These are the activations of a small neural network, seen along a few directions. Each row is one input.
Each table varies a few parts of the input and shows all the possible inputs, shuffled.
A made-up example of a description, with smaller parts first: one of 2 separate values, together with either a single point or one of 11 places around a ring or (one of 6 places along a line, together with one of 8 places around a ring).
Shared parts are said once, and a part with two or three values counts as separate values.
(in the rows, 128 means zero)

Other details of the inputs shift rows strongly along three fixed directions, in all tables alike. That doesn't count.

Rows:
R1: [119 129  97 206 110 219 161 131 127 143 148]
R2: [ 55  58 165  78 185  91 158 105 141 140 228]
R3: [133 165 194  54  45 201 118 116 146  97  86]
R4: [165 153  77 170 185  61 132 137 136  79  80]
R5: [118 123 182  82  37 224 132 134 111 158 109]
R6: [141  82 108 146 101 160 154 127 105 155 120]
R7: [114 164 203  43  49 172 107 131 143 118 107]
R8: [129 148 161  68  93 155 116 104 155 101  88]
R9: [ 66 149  80  82 180  60  93 100 205  76 164]
R10: [187 126  78 229 160  99 130 164  89 146 105]
R11: [175 103  58 203 171 128 144 150  82 160  91]
R12: [189 135 137 187 191 201 165 161 103 131 137]
R13: [141 101 130 126  91 157 114 135 104 162 124]
R14: [194 161 115 180 130 148 116 150 102 149  82]
R15: [ 51  54 120 167 101  39 155 112  74 183 214]
R16: [190 169  72 159 199  85 121 127 148 111  58]
R17: [142  82  98 216 118 139 140 134  59 195 133]
R18: [143  93 105 145 122 156 144 120 115 128 103]
R19: [ 42 166  93  65 190  17  93  89 220  69 169]
R20: [153 133 185 114 157 230 145 128 128 146 138]
R21: [144 167 206  68  33 191  73 145 125 118 116]
R22: [  7  67 142 133  54 159 172 116 137 134 244]
R23: [ 88 124 130  53 143   7  67 103 147 114 160]
R24: [200 214 105 109 184  68  90 148 175  54  46]
R25: [ 45  48 149 152 179  81 206 110 104 167 247]
R26: [158 162 109 137 162  73 114 152 135  99  94]
R27: [144 185 168  42 105 112  65 117 163 109  93]
R28: [152 126 114 169 109 152 159 136 104 142  98]
Description of these inputs: one of 4 places along a line, together with either one of 2 separate values or one of 5 places along a line.
Question: Changing only the place on the line of 4 turns R7 into R11. The same change can be made to R15. Which row results?
Answer: R23
Question: A walk changes only the place on the line of 4. It starts at R9 and steps to R19. List the rest of the walk in order.
Answer: R1, R22
Question: List by row number the other rows that have the place on the line of 4 in common with R16.
Answer: R5, R8, R17, R19, R20, R27
Question: Change only the choice among 2 separate values in R12. List by row number the other rows that result.
Answer: R22

Rows:
R29: [152 174 171  69 109 118  87 138 151  93 110]
R30: [185 187 158  74 116 162  63 141 142 100  80]
R31: [107  86 170  95  83 131 136 108 107 157 149]
R32: [102 111 157  77 114  92 130 117 126 148 137]
R33: [160 149 100 175 174  74 130 145 112 130 108]
R34: [ 88 121 163  86  63 122 117 129 138 115 156]
R35: [147 180  96 120 150  83 112 130 162  84  76]
R36: [ 67 113 155  90  64 130 123 119 126 149 158]
R37: [188 189 176  71 119 154 101 141 146 102  63]
R38: [ 89 142  97  88 184  67 126 108 195  86 156]
R39: [194 153 116 182 128 191 124 152  91 163  78]
R40: [109  68 139 147 143 169 179 131 107 169 176]
R41: [142 145  79 172 203 114 131 138 148 120 138]
R42: [124 135 127 165 149 176 141 127 131 122 144]
R43: [ 98 101 159 139 126 169 162 119 114 145 188]
R44: [150 115 146 154  93 168 125 127  96 161 123]
R45: [ 96 110  59 164 159  51 147 118 125 137 127]
R46: [ 90 103 166  99 116 164 145 127 135 149 193]
R47: [199 156 140 107 141 162  90 143 124 116  64]
R48: [155 135 107 197 118 154 141 151 103 142 100]
R49: [140 103 101 213 130 237 182 132 101 143 126]
R50: [135 114 113 152  76 177 138 114 116 142 109]
R51: [100 108 124 136 102  96 120 111 128 141 152]
R52: [128  97 109 146 173  43 143 135 108 126 133]
R53: [129 114  68 181 169  65 113 136 117 131 127]
R54: [100 118 173  84 157 133 143 109 141 115 160]
R55: [106 119  82 114 140  64 113 117 146 104 128]
R56: [105 135 132  88  84 119 122 121 148  93 122]
Question: Describe the family of inputs behind these rows.
Answer: one of 4 places along a line, together with either one of 2 separate values or one of 5 places around a ring
Question: Changing only the place on the line of 4 turns R38 into R46. The same change can be made to R50. Which row results?
Answer: R44
Question: A walk changes only the place on the ring of 5. It starts at R51 and steps to R53. List the rest of the walk in order.
Answer: R34, R48, R36
